Each row below holds a small network's activations on one record, seen along a few directions.
After each row come some of the record's fields: RAV, BIZAR, ZURA, BOGU, DEK, GENI.
Not every record has every field; a missing one is written missing.
Other fields move the rows too, some of them a lot.
In the rows, 500 means zero.
Random noise pushes rows far along 11 fixed directions. That doesn't count. These rows show it; they differ only by the noise:
[459 505 534 419 497 686 476 559 555 536 526 529 364 444 517 357 501 541
 469 423 635 439 392 499 668 666 578 649 539 547 579 656 438]
[423 599 578 478 562 473 432 492 469 435 608 525 428 547 426 525 366 646
 438 527 504 409 548 500 601 481 494 386 537 521 525 363 520]
[529 540 418 448 424 505 549 565 455 415 666 413 378 422 584 432 470 582
 443 575 567 582 566 446 552 642 448 624 516 589 502 497 478]
[579 597 503 505 454 540 425 356 575 520 471 564 499 529 530 798 601 319
 577 406 421 359 403 567 517 455 664 432 393 446 693 470 651]
[621 398 462 547 555 480 460 552 478 462 662 474 323 586 502 492 351 645
 476 617 598 259 458 441 741 552 458 518 657 510 611 549 528]
[336 571 642 357 421 529 553 636 572 595 452 534 455 636 393 549 430 713
 456 372 632 403 458 588 636 453 435 427 622 525 476 409 566]
[607 531 516 526 467 602 509 565 544 545 446 620 593 599 441 504 557 593
 399 418 487 427 590 476 460 572 551 521 644 577 470 442 652]
[367 335 634 458 596 583 517 522 421 624 537 669 436 543 625 503 543 537
 460 410 581 653 414 569 492 482 550 780 548 501 454 750 468]
[429 718 492 428 640 553 397 330 560 339 633 528 452 388 598 519 398 420
 405 461 492 424 515 370 531 675 798 425 322 599 636 606 443]
[433 662 504 390 398 766 435 469 366 572 690 475 403 169 602 210 543 345
 620 407 603 633 398 475 500 741 586 554 397 451 788 697 387]
[779 473 341 536 333 468 448 586 492 457 680 352 300 456 482 481 520 525
 510 722 517 363 381 463 694 562 341 574 623 452 670 351 565]
[505 700 398 566 536 714 366 379 450 198 633 370 273 231 478 318 479 459
 573 561 458 518 700 513 672 782 560 580 288 608 551 389 334]
[609 401 380 579 582 450 554 452 524 375 506 498 534 666 662 698 435 544
 552 487 569 390 709 447 472 553 551 576 540 585 428 684 570]

[510 508 554 500 620 686 367 529 589 500 485 643 516 532 443 369 474 586
 382 459 525 295 480 430 597 639 662 541 568 552 592 600 550] : {RAV: kadef, BIZAR: missing, ZURA: missing, BOGU: missing, DEK: lalik, GENI: missing}
[365 356 497 703 789 658 349 362 305 329 462 528 452 456 509 243 436 576
 636 552 521 694 819 589 445 532 381 686 539 438 212 634 232] : {RAV: kadef, BIZAR: novez, ZURA: pefif, BOGU: gikab, DEK: seru, GENI: zot}
[600 626 442 530 541 515 524 483 511 404 575 501 550 492 556 427 471 555
 453 484 504 451 650 374 452 638 597 426 571 587 464 505 510] : {RAV: kadef, BIZAR: novez, ZURA: miz, BOGU: gikab, DEK: lalik, GENI: dolig}
[626 300 478 731 664 518 414 411 330 374 582 479 416 500 554 435 474 456
 719 602 454 483 611 540 570 484 442 616 465 455 500 587 370] : {RAV: teguk, BIZAR: mig, ZURA: missing, BOGU: missing, DEK: seru, GENI: genas}
[393 488 567 500 521 487 396 463 436 522 405 517 651 461 457 435 552 397
 629 476 449 667 510 583 301 349 402 504 384 384 480 476 399] : {RAV: didud, BIZAR: mig, ZURA: missing, BOGU: missing, DEK: seru, GENI: piz}
[617 375 433 506 347 616 623 658 416 611 618 482 409 441 521 345 517 584
 469 511 591 478 505 467 607 655 422 637 592 576 631 581 589] : {RAV: didud, BIZAR: missing, ZURA: missing, BOGU: missing, DEK: lalik, GENI: missing}
[537 530 457 398 232 425 745 723 535 541 475 413 544 501 451 505 583 620
 333 490 491 674 595 500 443 542 358 576 496 693 394 273 610] : {RAV: didud, BIZAR: mig, ZURA: missing, BOGU: missing, DEK: seru, GENI: piz}
[655 703 483 542 474 670 385 499 646 492 349 588 692 493 269 377 533 493
 371 424 395 284 577 401 432 634 638 284 570 559 576 318 630] : {RAV: didud, BIZAR: gazu, ZURA: mov, BOGU: lezof, DEK: seru, GENI: dunil}
[447 648 592 485 418 751 579 561 400 543 554 518 419 314 459 237 551 556
 583 338 555 588 570 552 593 722 544 506 505 599 530 475 452] : {RAV: sut, BIZAR: missing, ZURA: mov, BOGU: gikab, DEK: lalik, GENI: dolig}
[581 340 539 578 576 463 433 493 561 521 407 576 473 707 534 666 607 534
 547 531 487 460 420 601 531 343 448 676 652 403 363 521 530] : {RAV: kadef, BIZAR: novez, ZURA: miz, BOGU: gikab, DEK: seru, GENI: dolig}
[594 400 493 549 451 433 705 556 470 562 488 634 615 612 610 712 628 496
 391 419 399 653 620 493 334 496 593 657 487 658 396 518 676] : {RAV: teguk, BIZAR: mig, ZURA: mov, BOGU: gikab, DEK: lalik, GENI: sapa}
[512 471 405 489 434 406 617 532 430 469 584 338 488 516 619 521 380 511
 718 510 639 484 584 477 509 517 388 418 506 481 538 638 433] : {RAV: teguk, BIZAR: mig, ZURA: mov, BOGU: gikab, DEK: lalik, GENI: sapa}
[335 543 499 482 461 536 582 471 496 399 443 357 425 546 543 628 433 560
 750 382 626 459 692 644 601 492 416 439 405 509 429 531 430] : {RAV: mana, BIZAR: novez, ZURA: missing, BOGU: missing, DEK: seru, GENI: sapa}
[334 598 398 173 191 277 678 709 562 554 608 166 464 455 591 501 333 588
 554 557 782 526 368 426 521 468 239 332 490 455 618 554 453] : {RAV: mana, BIZAR: gazu, ZURA: missing, BOGU: missing, DEK: seru, GENI: piz}
[318 460 625 425 466 617 475 618 478 583 418 520 426 410 384 266 565 586
 452 482 535 713 412 625 529 483 364 680 527 483 375 452 359] : {RAV: sut, BIZAR: gazu, ZURA: mov, BOGU: lezof, DEK: seru, GENI: dunil}
[539 631 382 436 449 557 443 532 572 479 442 390 668 418 478 270 400 470
 563 489 615 398 556 356 395 644 478 294 570 454 569 613 441] : {RAV: kadef, BIZAR: gazu, ZURA: mov, BOGU: gikab, DEK: lalik, GENI: piz}
[565 368 655 673 615 634 462 341 224 686 660 756 463 438 541 582 546 345
 549 415 351 535 440 568 475 468 678 493 460 434 759 628 623] : {RAV: teguk, BIZAR: mig, ZURA: mov, BOGU: lezof, DEK: seru, GENI: dunil}
[452 636 385 378 400 575 567 570 624 429 421 432 676 516 569 479 477 543
 525 377 630 441 707 398 368 669 551 451 444 604 506 627 568] : {RAV: mana, BIZAR: missing, ZURA: missing, BOGU: missing, DEK: lalik, GENI: missing}
[577 400 473 512 546 460 517 545 569 481 491 528 501 601 589 611 513 512
 488 528 532 423 470 465 519 535 549 624 553 535 477 632 561] : {RAV: kadef, BIZAR: gazu, ZURA: pefif, BOGU: gikab, DEK: lalik, GENI: dunil}
[658 192 409 756 733 353 521 303 411 484 419 570 624 779 649 823 412 437
 696 495 504 336 672 512 379 294 517 439 582 404 435 776 572] : {RAV: sut, BIZAR: novez, ZURA: pefif, BOGU: lezof, DEK: seru, GENI: zot}
[759 356 380 688 588 602 267 361 452 474 502 561 543 396 559 374 672 250
 585 647 361 535 416 453 371 518 531 709 485 344 596 627 443] : {RAV: teguk, BIZAR: missing, ZURA: missing, BOGU: missing, DEK: lalik, GENI: missing}
[508 429 635 595 686 619 211 406 467 613 432 712 542 432 343 318 603 394
 399 585 348 530 276 532 447 380 547 572 568 319 529 461 447] : {RAV: mana, BIZAR: gazu, ZURA: mov, BOGU: gikab, DEK: lalik, GENI: zot}
[589 588 439 533 414 553 502 461 538 540 421 435 619 531 469 593 436 381
 765 361 565 223 555 510 502 514 546 197 456 442 728 560 583] : {RAV: sut, BIZAR: mig, ZURA: mov, BOGU: gikab, DEK: lalik, GENI: sapa}
[528 412 585 586 739 525 449 411 460 560 527 714 578 560 542 474 469 488
 367 467 438 453 474 401 430 498 722 507 576 513 502 667 522] : {RAV: mana, BIZAR: novez, ZURA: mov, BOGU: gikab, DEK: lalik, GENI: sapa}
[493 499 516 425 356 567 686 591 363 688 735 481 376 405 564 515 379 523
 498 427 638 357 428 430 649 648 567 342 513 556 841 666 680] : {RAV: mana, BIZAR: gazu, ZURA: pefif, BOGU: gikab, DEK: lalik, GENI: piz}
[595 571 585 576 531 649 359 439 347 644 532 601 659 330 404 192 561 304
 620 457 403 526 398 462 364 507 558 335 480 380 719 508 441] : {RAV: didud, BIZAR: mig, ZURA: miz, BOGU: gikab, DEK: lalik, GENI: piz}
[531 625 494 507 437 458 463 425 432 544 574 513 605 448 507 503 519 438
 498 519 415 604 521 459 314 463 489 345 554 412 532 405 548] : {RAV: teguk, BIZAR: gazu, ZURA: mov, BOGU: gikab, DEK: seru, GENI: sapa}
[706 502 311 711 533 713 305 333 476 312 491 408 342 269 458 382 633 279
 668 619 377 444 550 541 612 658 528 649 353 434 603 456 398] : {RAV: mana, BIZAR: novez, ZURA: mov, BOGU: gikab, DEK: lalik, GENI: sapa}
[548 574 422 428 344 604 687 637 607 534 408 468 630 520 518 405 519 584
 432 338 608 469 666 409 441 706 543 493 566 687 449 577 569] : {RAV: didud, BIZAR: novez, ZURA: missing, BOGU: missing, DEK: seru, GENI: sapa}
[541 374 524 487 569 405 540 602 459 533 630 482 394 542 513 366 393 604
 397 639 569 477 370 405 626 495 451 544 615 528 488 564 412] : {RAV: teguk, BIZAR: mig, ZURA: miz, BOGU: gikab, DEK: lalik, GENI: piz}
[598 262 530 649 601 562 465 586 401 546 583 530 321 553 417 360 396 619
 541 605 553 303 421 500 764 531 416 581 648 475 577 590 481] : {RAV: teguk, BIZAR: gazu, ZURA: miz, BOGU: gikab, DEK: lalik, GENI: piz}
[748 669 349 444 363 335 548 554 572 439 602 387 650 467 561 480 530 441
 419 619 446 476 471 301 372 573 524 341 534 557 576 379 580] : {RAV: kadef, BIZAR: mig, ZURA: miz, BOGU: gikab, DEK: lalik, GENI: piz}
[392 271 559 490 479 241 723 546 262 637 627 475 482 637 682 677 400 611
 626 516 616 716 530 577 420 254 257 518 623 418 371 627 509] : {RAV: mana, BIZAR: missing, ZURA: vev, BOGU: gikab, DEK: lalik, GENI: dolig}
[223 564 443 359 303 454 793 516 478 357 486 217 289 417 651 712 447 539
 739 369 662 725 695 697 621 546 356 565 228 633 359 534 371] : {RAV: teguk, BIZAR: gazu, ZURA: mov, BOGU: lezof, DEK: seru, GENI: dunil}
[487 400 505 465 505 379 575 566 405 645 527 519 623 518 544 366 434 535
 445 534 563 651 449 410 312 411 393 463 647 427 443 618 462] : {RAV: sut, BIZAR: novez, ZURA: pefif, BOGU: gikab, DEK: lalik, GENI: dunil}
[487 584 491 427 365 418 513 531 526 589 492 554 564 487 435 559 613 544
 218 577 385 708 460 499 326 413 430 515 608 469 387 225 641] : {RAV: kadef, BIZAR: novez, ZURA: mov, BOGU: gikab, DEK: lalik, GENI: zot}
[468 561 483 445 548 438 525 466 355 507 746 486 544 375 632 378 348 485
 437 549 532 540 508 306 403 587 592 359 465 529 668 664 490] : {RAV: mana, BIZAR: gazu, ZURA: mov, BOGU: lezof, DEK: seru, GENI: genas}
[526 342 455 632 567 656 494 454 338 447 621 447 258 373 598 355 476 469
 695 532 589 493 534 551 690 652 465 683 491 475 553 720 362] : {RAV: teguk, BIZAR: gazu, ZURA: miz, BOGU: gikab, DEK: lalik, GENI: genas}

Which values does each new row have?
[397 499 574 448 561 463 496 612 557 419 445 494 478 538 433 328 521 670
 367 574 521 641 516 509 517 493 407 648 586 564 199 373 362] : {RAV: mana, BIZAR: mig, ZURA: miz, BOGU: gikab, DEK: lalik, GENI: genas}
[648 530 451 461 343 471 490 558 516 646 540 441 561 506 500 501 512 416
 622 496 561 368 332 460 480 475 454 353 608 381 731 531 581] : {RAV: sut, BIZAR: mig, ZURA: mov, BOGU: gikab, DEK: seru, GENI: sapa}
[699 495 302 551 438 494 585 512 610 361 458 453 606 597 636 655 562 513
 484 507 500 424 736 411 410 645 561 584 512 642 429 557 655] : {RAV: kadef, BIZAR: missing, ZURA: missing, BOGU: missing, DEK: lalik, GENI: missing}
[466 396 558 466 611 477 441 548 594 518 479 564 426 601 454 439 441 610
 354 539 553 410 343 465 628 463 526 613 590 508 463 561 439] : {RAV: didud, BIZAR: novez, ZURA: mov, BOGU: lezof, DEK: seru, GENI: dolig}
[289 563 577 412 481 526 416 449 482 472 490 517 462 401 510 555 613 433
 487 513 422 734 464 622 420 412 473 641 309 450 452 408 455] : {RAV: mana, BIZAR: missing, ZURA: missing, BOGU: missing, DEK: lalik, GENI: missing}
[522 621 571 398 369 484 570 587 652 561 454 495 443 547 386 601 560 545
 391 451 493 358 331 528 663 495 558 399 527 561 542 287 615] : {RAV: mana, BIZAR: mig, ZURA: miz, BOGU: gikab, DEK: lalik, GENI: genas}
[380 619 506 453 549 431 448 425 450 359 680 418 276 367 473 420 402 566
 352 637 461 618 486 481 635 532 477 500 432 534 445 319 354] : {RAV: didud, BIZAR: novez, ZURA: pefif, BOGU: gikab, DEK: seru, GENI: dolig}
[307 478 660 520 529 732 448 426 447 661 408 679 372 450 344 535 578 493
 422 365 455 534 445 700 613 453 557 551 479 443 526 421 561] : {RAV: mana, BIZAR: novez, ZURA: mov, BOGU: gikab, DEK: lalik, GENI: zot}
[358 580 648 466 607 605 463 418 557 545 299 641 681 530 508 499 602 403
 557 300 475 614 520 583 341 466 649 487 438 498 357 583 429] : {RAV: kadef, BIZAR: mig, ZURA: miz, BOGU: gikab, DEK: lalik, GENI: piz}
[435 502 557 472 496 476 610 579 341 562 701 592 545 532 537 521 381 667
 371 480 516 512 658 418 446 542 521 418 530 612 594 514 678] : {RAV: mana, BIZAR: missing, ZURA: missing, BOGU: missing, DEK: lalik, GENI: missing}
[672 693 388 476 421 540 310 513 619 373 571 510 520 299 371 337 656 423
 163 723 254 575 440 352 413 634 573 613 400 579 563 162 557] : {RAV: didud, BIZAR: missing, ZURA: missing, BOGU: missing, DEK: lalik, GENI: missing}
[737 525 334 596 486 597 417 433 564 473 422 472 576 411 530 311 630 345
 554 536 474 496 481 395 385 610 535 557 600 423 482 575 417] : {RAV: teguk, BIZAR: novez, ZURA: miz, BOGU: gikab, DEK: lalik, GENI: sapa}
[553 661 490 556 442 649 324 554 508 408 496 468 477 433 231 309 515 615
 470 592 410 377 612 528 586 555 381 398 539 476 541 138 543] : {RAV: mana, BIZAR: missing, ZURA: missing, BOGU: missing, DEK: lalik, GENI: missing}
[589 626 321 515 444 420 469 426 486 449 487 398 731 450 571 477 458 380
 612 527 504 532 658 370 198 500 463 300 503 406 525 535 505] : {RAV: sut, BIZAR: novez, ZURA: mov, BOGU: gikab, DEK: lalik, GENI: sapa}
[493 622 429 458 393 446 392 496 475 500 472 386 704 496 464 399 464 479
 694 534 551 505 581 484 272 395 293 287 560 306 535 426 475] : {RAV: didud, BIZAR: missing, ZURA: missing, BOGU: missing, DEK: lalik, GENI: missing}
[371 650 608 487 493 601 366 431 496 449 486 503 373 455 368 518 529 549
 534 482 447 507 488 661 623 444 462 442 473 422 489 256 469] : {RAV: kadef, BIZAR: novez, ZURA: mov, BOGU: lezof, DEK: seru, GENI: dolig}
[361 734 483 226 373 355 533 529 672 463 547 375 521 399 562 567 480 439
 310 529 507 581 322 392 454 515 584 406 321 567 573 438 474] : {RAV: kadef, BIZAR: gazu, ZURA: missing, BOGU: missing, DEK: seru, GENI: piz}
[487 649 419 506 506 578 453 414 569 325 518 368 413 441 528 534 407 472
 660 471 569 272 600 487 655 656 574 353 404 523 597 538 472] : {RAV: kadef, BIZAR: gazu, ZURA: miz, BOGU: gikab, DEK: lalik, GENI: genas}
[453 404 487 404 434 437 547 599 560 582 435 500 565 582 560 485 556 546
 464 504 576 622 413 494 398 422 398 649 573 452 403 594 478] : {RAV: teguk, BIZAR: missing, ZURA: missing, BOGU: missing, DEK: lalik, GENI: missing}
